A small network was shown many inputs. Here are its activations along a few directions, one row for each input.
In each table, some parts of the input vary, and every possible input appears once, in random order.
Descriptions start from the smaller parts, as in this example, which fits no table here: one of 8 places around a ring, together with either a single point or one of 9 places around a ring or (one of 3 separate values, together with one of 4 places along a line).
Shared parts are said once, and a part with two or three values counts as separate values.

Other details of the inputs shift rows strongly along three fixed directions, in all tables alike. That doesn't count.

Rows:
row 1: [ -8  29  11 -18  -1  -4   9  -8 -30  11  -3  -7 -11]
row 2: [  2 -25   3  14 -11  -8  -6  -3  25  -1  -4   6   8]
row 3: [ -1  -6 -16  -8  -2   1 -12  -7   5   1   2  -9   0]
row 4: [ -7  17 -27 -22   1   3 -11 -16 -19   7   7 -22   4]
row 5: [ 10   7  32   4   7   7  13  17 -13  -7 -18  10 -22]
row 6: [ -8  29   5 -10 -20 -20  24 -16 -15  23  11   2  24]
row 7: [  7 -31   0  19  -2  -3 -10   1  27  -7  -3   8   1]
row 8: [ -7  10 -25 -15  -5   2  -2 -10   0   9  12 -12  23]
row 9: [  4 -22 -21   7   4  10 -14   2  20  -9  -2  -5  12]
row 10: [-10  15  20   0 -13 -16  15  -8 -12  12  -1   4   0]
row 11: [-11  22  11 -11 -16 -17  22 -10  -6  20   5   2  23]
row 12: [  0 -10 -20   3   7  10 -11   2   3 -10   2  -6   3]
row 13: [-10  15  12 -10 -21 -22  14 -20 -13  24   0   2  11]
row 14: [ -4  -9 -16  12 -12 -13   3  -9  16   6  16   4  33]
row 15: [  8   1 -24 -15  24  27 -22   7 -24 -18   3 -16 -34]
row 16: [  0 -18  -7  13  -8  -3  -1   0  28  -1   4   4  28]
row 17: [  0  37  16 -26  18  14  11  10 -47   1  -7  -6 -33]
row 18: [-12  19 -46 -24  -2   3  -7 -19 -20   9  20 -22  15]
row 19: [-5 11 23 -3 -6 -9 16  3 -3  9 -9  7  1]
row 20: [  3 -17  -5  14  -1  -4 -10   3  27  -6   1   3   3]
row 21: [  4 -19   6  19  -4  -6  -5   3  29  -4  -2   7   4]
row 22: [ -4   1  26  14 -17 -22  23   0  17  14   2  18  23]
row 23: [  1  12   3  -6  10   6  -2   3 -17  -3  -1  -5 -19]
row 24: [ -4  -5   1  -1 -12  -9   0  -9   8   9  -1   0   5]
row 25: [ -6  -2 -19  -4 -16 -17  -3 -18  13  14  15  -4  15]
row 26: [  0  18  19  -4   8   2  14  10 -21  -3  -3   8 -21]
row 27: [ -9  -3 -27   2 -11 -10  -8 -18   9   3  16  -7  18]
row 28: [  9 -19   4  14   9   9 -13  14  23 -14  -7   3 -13]
row 29: [ -5  -9  33  18 -20 -24  17  -6   7  10  -6  19   4]
row 30: [ -1 -11  11   9  -6  -6   1  -1   0  -2  -3   7  -7]
row 31: [ 10   6 -22 -21  31  34 -25  10 -17 -17  -6 -23 -32]
row 32: [  3 -12 -24   6   1   3  -8  -2  15  -3  11  -2  23]
row 33: [  4  -4 -34 -10  16  22 -18   3  -6 -12   6 -17   7]
row 34: [  1   8 -35 -16   9  13 -14  -6 -10  -1   9 -16   4]
row 35: [-1  0 -8 -2 -3 -5 -3 -8 -7  3  7 -2 -5]
row 36: [-11   6 -24 -10 -15 -12  -4 -24   6  16  10 -14  24]
row 37: [  3   0 -38  -8  17  21 -15   5  -8 -14  17 -14   1]
row 38: [ -5   4  -1  -2 -11 -10   0 -12   1  11  -1  -3  12]
row 39: [  1  -9  44  18  -7 -12  15   8   0  -3 -14  23 -17]
row 40: [ -2  28  28 -14   3  -3  22   8 -19  10  -3   5  -7]
row 41: [ -4   2 -26  -6 -19 -14  -3 -24   1  14  15  -8  16]
row 42: [  0  -3  25   7  -3  -3  10  10   8   1 -13  11  -2]
row 43: [ -2 -10 -30   0 -11  -9 -12 -19  11   8  14  -6  17]
row 44: [ 11  -5  38  14  14   8   8  25  -6 -13 -21  16 -25]
row 45: [  5 -26  -6  21  -2  -1  -3   5  32  -6   5   8  23]
row 46: [  5 -17  30  21  -8 -14   7   4  10  -1  -9  19  -7]
row 47: [  1  20  18 -20   7   5   5   4 -24   6  -8  -3 -30]
row 48: [ -1  -6 -18   2  -3  -2  -5  -3  16   2   7  -3  13]
row 49: [ 13 -30   7  19  15  19  -9  22  23 -22 -13   6   1]
row 50: [-15  27   7 -12 -21 -25  23 -16  -6  28   9   3  17]
row 51: [ -4   9  33  13 -10 -17  26   3  -2   9   1  20  10]
row 52: [ 12  -7  26  10  14  11  -3  18   0 -12 -18   8 -25]
row 53: [ -4   5  16  11  -8 -13  16   1  -2   5   3  13   2]
row 54: [  7 -18  -9  11   7  10  -8  12  23 -11   4   3   8]
row 55: [ 12 -22   7  11  17  19 -17  20  17 -23 -17  -1 -20]
row 56: [  4  -5 -19 -10   6   8 -15  -3   1  -3   4 -11  -9]
row 57: [  7  -6  22   9  14  14   4  20  -4 -15 -11   9 -10]
row 58: [ -1  18  22  -3   4  -3  10   4 -18   0  -2   6 -22]
row 59: [ -3 -17  -1   8 -15 -13  -2 -12  18   7   0   3  14]
row 60: [ 1  0  7 -2  2  5 -5  4  4 -2 -9 -3 -9]
row 61: [ -5   3 -29  -8  -5   1  -5 -12   2   7  12 -10  30]
row 62: [  3   2 -13  -8  10  11  -5   3  -3  -3   0  -8  -3]
row 63: [ -9  17   6 -12 -12 -11   7 -12  -6  16  -1  -6   6]
row 64: [  1 -11  40  30  -9 -17  15   9  14  -2  -8  24  -7]
row 65: [  9 -23 -15  15  11  10 -21   6  17 -17  -1  -3  -5]
row 66: [ -8  15 -16 -12  -2   0   5  -8 -14   4  14  -6  14]
row 67: [  8  -2 -28 -12  22  23 -22   4 -16 -18   7 -13 -29]
row 68: [  5  14   8 -17  21  22  -3  14 -30 -10 -15  -9 -25]
row 69: [-2  0 11  8 -1  0 10  7 -3 -3  1  7  7]
row 70: [ -4  15  -2 -11   5   5   5   1 -20  -2   1  -3  -8]
row 71: [ -5  29  10 -20   1  -3  14   0 -20  12  -1  -2  -9]
row 72: [ 10 -38   2  26   7  11 -13  18  36 -21 -13   9   3]
row 73: [  0  16  17 -18   6   5   3   0 -32   3 -12  -5 -24]
row 74: [-1 -6 -7 13 -3 -6  5  1 10 -4 15  9 15]
row 75: [ 15 -10  -8   4  15  20 -17  12   1 -19  -8  -7 -20]
row 76: [  2   8   5  -9   8  10   0   5 -14  -1 -11  -3  -7]
Each input here is: one of 4 places along a line, together with either a single point or (one of 2 separate values, together with one of 9 places along a line).
Question: Changing only the place on the line of 4 turns row 39 into row 70. The same change can be made to row 56. Which row results?
Answer: row 48
Question: Changing only the place on the line of 4 turns row 72 into row 2. The same change can be made to row 12. Which row results?
Answer: row 29
Question: Change only the choice among 2 separate values in row 76. List by row number the other rows that result.
Answer: row 34

Rows:
row 77: [  0  12  41  -4   4  -1  12   8  -8   6 -18   6 -14]
row 78: [-10  12 -29  -6  -8  -8   5 -16  -8   7  20  -7  21]
row 79: [  4   5 -13 -18 -13 -12  15 -11   2  24  22   6  24]
row 80: [ 2  7  9  6 -1 -5  7  1 -9  0  5  8  1]
row 81: [  7 -23  -2  31  -4  -8  -8   7  36 -11   6  12  11]
row 82: [ 14  13  23 -20   9   7  16  17  -6  10  -3  10 -19]
row 83: [ -1  10  35  -2   1  -1  18  10 -18  -1 -10  12  -9]
row 84: [  8  -2 -14  -4  13  11 -19   4  -2  -9  -1  -8 -25]
row 85: [  6  11  24  -5   5  10   8  11 -21  -4 -17   2 -10]
row 86: [ -1 -26 -12  21   2   1  -9   9  35 -13   2   4  16]
row 87: [  1 -32 -13  20  -3   1 -12   0  23 -10   7   4  11]
row 88: [  6 -21  -8  13  -2   0 -10  -3   7 -10   1   4  -8]
row 89: [ -1 -10 -21   5  11  13 -12  10  14 -14   4  -6  -1]
row 90: [  4   1 -25  -6  11  15 -11   0 -12 -13  10 -10  -5]
row 91: [  0  20  -5 -20  20  21  -4  10 -17  -4  -8 -13 -12]
row 92: [  4 -34 -15  12   1   5 -18   0  17 -13  -1   1   2]
row 93: [-5  4 15  0 -3 -5  5  1  1  4 -2  2 -9]
row 94: [  2  16 -18 -25  19  24 -14   4 -15  -6  -2 -20 -10]
row 95: [-1  7 12  2 -3 -8  6 -3  0  4  1  2 -8]
row 96: [  4  16  -6 -17  16  22  -2   9 -28  -6 -11 -13  -9]
row 97: [  1 -17 -20   2   4   8 -20   1  14 -10   0  -7 -13]
row 98: [ -2  15   5 -13   7  11   4   6 -26  -4   0  -3 -14]
row 99: [ -9  16 -26 -13 -17 -19   0 -29 -17  21  19  -8  12]
row 100: [  6 -16  -5   6  -2   2 -13  -1  18  -4 -11  -4  -3]
row 101: [  1   3  42  14 -13 -13  19   8  11   6 -17  15   5]
row 102: [  2  24   4  -8  16   8   4  11 -17  -3  -1  -3 -18]
row 103: [ -3   3  30   9  -3  -6  19   7  -3   5 -12  15   8]
row 104: [ -9  26 -24 -17  -8 -13  -2 -22 -11  20  21 -15  10]
row 105: [ -2   1  32   3  -9 -13  10  -1   6  10 -16  11  -6]
row 106: [  4   9  45   3  -2  -4  15   9  -4   6 -22   7 -13]
row 107: [ -1  -4  28   5 -11 -12  12  -4  -3   9 -13  13   0]
row 108: [  4 -13 -17   0  15  18 -18  12  13 -18   1  -8  -5]
row 109: [  4 -17 -19   4  18  21 -14  13   3 -20   0  -5   0]
row 110: [ -7  18 -25 -10   2   0   0  -7  -5   2  14 -12   5]
row 111: [  5 -11 -13  16   7   3  -4   6   7 -10   7   5   7]
row 112: [-15  11 -18  -5 -29 -31   6 -32   7  24  18  -4  19]
row 113: [-11  17 -23 -14 -15 -15   5 -28 -16  18  22 -11  18]
row 114: [-6  4 10  4 -1 -1 12  6 -8 -1 -1  8  0]
row 115: [ -2   9  -8 -21   9   9 -10  -1 -13  -1  -4 -13 -21]
row 116: [-11   6 -14   5 -26 -31   8 -29   3  24  24   2  34]
row 117: [  3 -24  -4  28  -7  -8  -5   3  37 -12   7  11  12]
row 118: [ -3  17 -10 -17   9  13  -5   4 -14  -4   4 -12 -14]
row 119: [  1  16   8 -16  10  13   3   5 -25  -1  -7  -4  -7]
row 120: [  4 -19  -3  20  -1   3  -5   9  30  -8  -8   2  15]
row 121: [ -4   1  33   5  -5 -12  12   3   5   6  -8   9  -3]
row 122: [  2 -34  -4  21  -7  -3 -10   0  21 -10  -2  10   0]
row 123: [  5 -17  -5   1  12  14 -12   7   0 -14  -2  -4  -6]
row 124: [ -1  -9  49  19 -14 -19  22   2   8  10 -14  23  10]
row 125: [  9  -6  -9  -7  13  20 -14   5 -10 -10  -9 -12  -7]
row 126: [-10   5 -14  -6 -29 -24   6 -30  -1  24   7  -5  30]
Question: What do these inputs look like to the network?
Answer: one of 2 separate values, together with either a single point or (one of 4 places along a line, together with one of 6 places along a line)
Question: Changing only the choice among 2 separate values turns row 79 into row 82. The same change can be made to row 99. Which row results?
Answer: row 84
Question: Change only the choice among 2 separate values in row 109. List by row number the other rows that result.
Answer: row 86
Question: Change only the place on the line of 6 in row 123. List by row number the other rows that result.
Answer: row 87, row 113, row 116, row 124, row 125
Question: A walk changes only the place on the line of 6. It starts at row 101 and steps to row 94. List the rest of the walk in order.
Answer: row 108, row 118, row 117, row 81
Question: A walk changes only the place on the line of 4. It starts at row 110 and steps to row 117. List the rest of the walk in order.
Answer: row 95, row 112

Rows:
row 127: [  2 -14 -36   0   6  13 -18  -4   2 -12  15  -9  10]
row 128: [ -3 -11  21  19 -24 -26  17 -10  10  10   3  18  14]
row 129: [  7 -20 -22  -2   5  13 -19  -2   9  -7  -2 -11   4]
row 130: [ -3   2  22   5 -15 -23  18  -1  26  20   2  16  13]
row 131: [ -1   1 -24   3  -1   1   2  -4   2  -3  13  -2  19]
row 132: [-16  48  -3 -22  -6 -11  22 -13 -31  19  17  -8  13]
row 133: [  2  -3 -24   2  14  17 -15   9  12 -12   3 -11  14]
row 134: [ 11 -35  -2  14   1   6 -17   7  22 -14 -10   3  -1]
row 135: [  4  13  21 -16  17  19   4  15 -26  -4 -18  -2 -21]
row 136: [-22  23 -38 -17 -23 -26  -3 -39 -10  26  26 -18  15]
row 137: [ 0 -6  3  2 -3 -3 -8 -3  7  1 -8 -4 -7]
row 138: [ -1  15  22 -12   8   7  12  11 -20   2 -14   1  -7]
row 139: [  5  15  15 -15  24  28   3  20 -23 -11 -15  -8 -20]
row 140: [ -1 -16  27  26 -14 -21   8  -2  16   0  -6  19  -5]
row 141: [  5  21  19 -12   9   0  14  12 -12   6   2   8 -25]
row 142: [  3 -12  23  25  -7  -9  14   9  11  -3  -3  22  10]
row 143: [  7 -18 -22   1   5  10 -18  -5   1 -11   7  -7  -6]
row 144: [  1  -3   0  -3   3   5 -14   0   5  -7 -12  -8 -21]
Question: Changing only one part turns row 138 into row 142. The same change can be made to row 135. Which row results?
Answer: row 127
Question: What do these inputs look like to the network?
Answer: one of 2 separate values, together with either a single point or one of 8 places along a line
Question: Change only the choice among 2 separate values in row 140. List by row number the other rows that result.
Answer: row 137
